These are the activations of a small neural network, seen along a few directions. Each row is one input.
Each table varies a few parts of the input and shows all the possible inputs, shuffled.
A made-up example of a description, with smaller parts first: values(3) and (point or ring(11) or (line(4) and ring(5))).
Shared parts are said once, and a part with two or three values counts as separate values.

Other details of the inputs vary at random and push rows far along two fixed directions, the same in every table; ignore that.

Rows:
R1: [-9 16 -5 12  7 23 -2 20 55 50 26 70]
R2: [ 23 -17  28 -24 -16 -34 -24 -37 -38  31 -49 -33]
R3: [ -7   7 -11   2   8  13   9  11  20   1  10  31]
R4: [-14   4 -29 -14  47  -9   5  -7  -9 -40 -35  20]
R5: [  6  -4  18   5 -17  -5 -13  -5   1  28   4 -11]
R6: [ 24 -12  29  -9 -37  -9 -13 -15 -18  35  -6 -29]
R7: [-11  -5 -25   3  25   2  11   5 -23 -69  -6 -31]
R8: [ 13  -5  29   0 -31 -14 -13 -13  -9  36   0 -22]
R9: [-10  -5 -23  -4  18   5  17   4 -26 -72  -8 -28]
R10: [-14   2 -25   5  25  14  10  13  -2 -47   3   0]
R11: [  8  -4  17   5 -17  -5 -12  -5   1  29   4 -10]
R12: [ 21 -12  30  -7 -38  -9 -12 -15 -17  34  -6 -29]
R13: [-35  31 -40  18  47  26  22  35  66  -6  33  94]
R14: [ 0 15  8  5 -9  8  0  8 43 58 21 56]
R15: [ 1  0  3  4 -4  9 -5  5 10 15  8  9]
R16: [ 10  -5  16   3 -15  -4 -13  -4   2  30   4  -9]
R17: [ -1 -15 -22  -4  17   2   9   0 -44 -82 -16 -57]
R18: [ 20  -9  31  -8 -39 -15 -10 -18 -18  34  -5 -29]
R19: [-2  6  4  5 -3 -2 -1  3 13 16 10 11]
R20: [-13   8 -15   2  14   5  15   9   7 -26   7  14]
R21: [ 0  5  3  4 -2 -2 -1  3 13 17  9 11]
R22: [-10  -2 -23  -3  19  -1  20   3 -26 -73  -7 -27]
Each input here is: values(2) or (line(4) and ring(5)).
- A walk changes only the line(4) part. It starts at R5 and steps to R11. List the rest of the walk in order. => R7, R16
- Which other rows belong to the same alternative as R4? List them by row number. => R2

Rows:
R23: [   7  -13  -22  -16   -4    2   35   -6  -77 -121  -13  -86]
R24: [ 5 18 -9  2 -9 20 23 20 35 17 35 47]
R25: [  2   6 -16  -7  19   8   3  13  33  29  -2  54]
R26: [-13   7  -8 -10  11  11   4   3  25  19 -13  58]
R27: [ -8  13 -10   1  29  -5  -2   5  32  28  -3  51]
R28: [ 24 -12  45  -5 -64 -10 -11 -17 -19  40   4 -42]
R29: [ -2   1  13 -12  -7   0  -9 -11  16  44 -16  41]
R30: [-10  13  22  19 -21 -10   1  -3  24  36  26  19]
R31: [ -6  20 -26   4   7  27  31  21  24 -14  32  44]
R32: [ -7   9 -11  -8  15  11   3   5  24  22  -7  54]
R33: [-15  18  -3  23   7  -4  12  15  44  21  39  38]
R34: [-16  22  -4   2  23  -6  -3   0  27  21 -10  53]
R35: [ 25  -9  44  15 -43   0 -46  -5  22 103  23 -11]
R36: [  6 -12  -5  15   7   8 -19  11  -8 -14  11 -41]
R37: [-14  18  -4  13   3   6  10  23  45  21  34  37]
R38: [-19  19  -3   1  22  -6  -2  -1  27  21 -12  55]
R39: [  7 -10  -7 -14  11  -8  -2  -8 -12  -6 -21  -5]
R40: [-17  20  -5  25   6  -2  12  12  38  19  38  37]
R41: [ 16  -8  37  11 -43  25 -25   4  26  80  17  21]
R42: [-4 12 -8 10 -4 15 13 23 43 20 36 40]
R43: [ 37 -29  39   1 -49   7 -29  -7 -18  48   2 -52]
R44: [-10   5  -3  21   6  20 -18  13  20  21  22  10]
R45: [ 51 -35  53 -29 -62 -36 -31 -42 -56  58 -44 -77]
R46: [ 41 -16  61 -19 -88 -12  -8 -30 -40  54  -6 -55]
R47: [ 44 -25  57 -19 -51 -45 -36 -49 -56  60 -40 -76]
R48: [-12  -4 -36 -10  44  -4  11  -6 -27 -70 -22 -13]
R49: [  -7  -15  -21   -3   10  -15   21   -3  -68 -118  -12 -101]
R50: [ -7   8 -29  -3  38   9   7  16  34   3   1  57]
R51: [ -11  -16  -20   -8    3    1   26   -2  -59 -121  -16  -76]
R52: [-11  12  -9  -5  23   4  -2  -1  25  24  -3  52]
R53: [  3  -3   1   1 -18   4  10   2 -15 -24  10 -27]
R54: [  4  -2   4 -11  10 -18  -8 -18 -27 -13 -28 -21]
R55: [-18  14  -3  -3  22  -1  -2  -1  27  21 -11  55]
R56: [   7  -29  -28    2   21   21    8   16  -46 -101   -7  -75]
R57: [-26  13 -19  25  24  29  -9  23  33  -4  24  34]
R58: [ -8   9 -10  -6  19   8   0   2  24  23  -5  53]
R59: [  5  -7  -7 -12  15 -13  -5 -11 -11  -5 -18  -6]
R60: [ -6  -5   1 -14   7  -8  -5 -17 -11  -5 -23   5]
R61: [ 22  -4  45 -14 -44 -12 -30 -24  11 100 -18  24]
R62: [-32   6 -23   4  21   5  25  14  -9 -83   4 -16]
R63: [-28  11 -47  10  47  10  34  35   8 -94  20  -5]
R64: [  1  -6  -2 -16   1  -2   0 -10 -15  -9 -27   2]
R65: [-33   7 -22  14  24  -5  27   6  -9 -83   8 -14]
R66: [  7  -8  -9 -14   6  -4   1  -8 -18  -8 -23  -5]
R67: [ -9  19 -10   4  30  -9  -2   5  32  28  -4  50]
R68: [ 16 -14   1 -15   5 -19 -10 -15 -22  -1 -24 -26]
R69: [-22  20   2  12  -3   9   9  17  38  14  26  39]
R70: [ 48 -33  54 -25 -59 -35 -34 -48 -58  61 -40 -74]
R71: [-20  15 -20  -3  33   8   3   3  31   1  -3  63]
R72: [ -6   3   6   4 -12  -5   7   2 -11 -21  10 -30]
R73: [ 26 -14  62   5 -67 -37 -19 -34 -32  57   6 -68]
R74: [ 14 -18  43   9 -46  -3 -38 -17 -20  48  -3 -49]
R75: [ 10   0  19  -8  -5 -27 -14 -24 -26  15 -29 -23]
R76: [ -4  20  -4   1 -15  23  22  15  28  11  27  48]
R77: [-12   4 -36  -3  54  -6  12   9  -1 -51 -15  10]
R78: [ -1  -1 -10  18   4  38  -4  24  33  22  28  35]
R79: [-15  16  -4  -1  23  -1  -3   0  27  21  -9  53]
R80: [-14   6 -33  -2  48 -14  11  -4 -27 -70 -27 -15]
R81: [ 15 -27  32   1 -41  15 -16  -9 -26  21  -7 -42]
R82: [  6  -5  -3   2 -16   3  10   3 -14 -22  13 -29]
R83: [-11   9 -13  26  15  24 -15  20  33  24  30  27]
R84: [  -7  -10  -23    8   21  -21   24    2  -42 -105    3  -75]
R85: [ 15 -11   2  -1 -16  -3   9   7 -13 -22  13 -41]
R86: [-12   6 -38  -1  55 -14  12   7 -14 -69 -23  -8]
R87: [  9  -7  15  12 -20  29 -14  11  18  43  19  14]
R88: [  0   8 -36  -3  18  19  38  24   0 -65  22   3]
- What is each input in this table made of? => line(6) and (values(2) or line(4) or line(5))
- The inputs of R86 and R75 match in every part but the line(6) part. If R56 is changed in the same way as R86 into R75, which row does it become? => R87
- The inputs of R73 and R65 match in every part but the line(6) part. If R53 is changed in the same way as R73 into R65, which row does it become? => R51
- Which other rows does R67 become when the line(5) part takes its other values? List them by row number. => R27, R39, R45, R59
- A walk changes only the line(6) part. It starts at R74 and steps to R57. List the rest of the walk in order. => R44, R83, R35, R36
- Which other rows does R42 become when the line(4) part takes its other values? List them by row number. => R24, R33, R37
- A walk changes only the line(4) part. It starts at R88 and steps to R85. List the rest of the walk in order. => R63, R84
- Which other rows does R80 become when the line(5) part takes its other values? List them by row number. => R47, R48, R66, R70

Rows:
R89: [ -5   1 -22  -6  22  -4  11   5  -4 -29 -12   4]
R90: [ -8  -2 -16  -8  21  -5   9   3  -3 -29 -14   1]
R91: [ -8  -3  -9  12   9  13   6  15   2 -34  16 -10]
R92: [-11   1 -18  12  10  22   9  18   8 -28  18   3]
R93: [ 11   8  36   6 -40  -1 -17   0  36  90  20  28]
R94: [-12  -1 -13  -4  30  -3  -2  -3  -6 -27 -19   5]
R95: [ 26 -23  25   2 -37 -12 -12 -14 -45  -5  -2 -77]
R96: [-12   5 -17  -2  25   4  -1   0   6  -9 -13  27]
R97: [ -6  12 -11   6  14   9   9  11  12 -15  15  10]
R98: [ 22 -10  30 -11 -32 -21  -7 -26 -32  14  -9 -50]
R99: [ -9   8 -13   4   9  15   9  13  10 -16  13  15]
R100: [ -9  10 -12   1  25  -4  -6  -1  14  10  -6  33]
R101: [ 16 -20  27  -9 -39 -24  -7 -23 -45  -4 -20 -66]
R102: [-10   8 -13   2   8  10  14   8   8 -16   4  22]
R103: [ 13   6  26  -5 -25   0 -17  -5  40 100   8  55]
- The inputs of R92 and R96 match in every part but one. If R95 is changed in the same way as R92 into R96, which row does it become? => R100
- What is each input in this table made of? => values(3) and line(5)
- Which other rows does R90 become when the values(3) part takes its other values? List them by row number. => R89, R103
- Which other rows does R101 become when the line(5) part takes its other values? List them by row number. => R90, R91, R93, R94
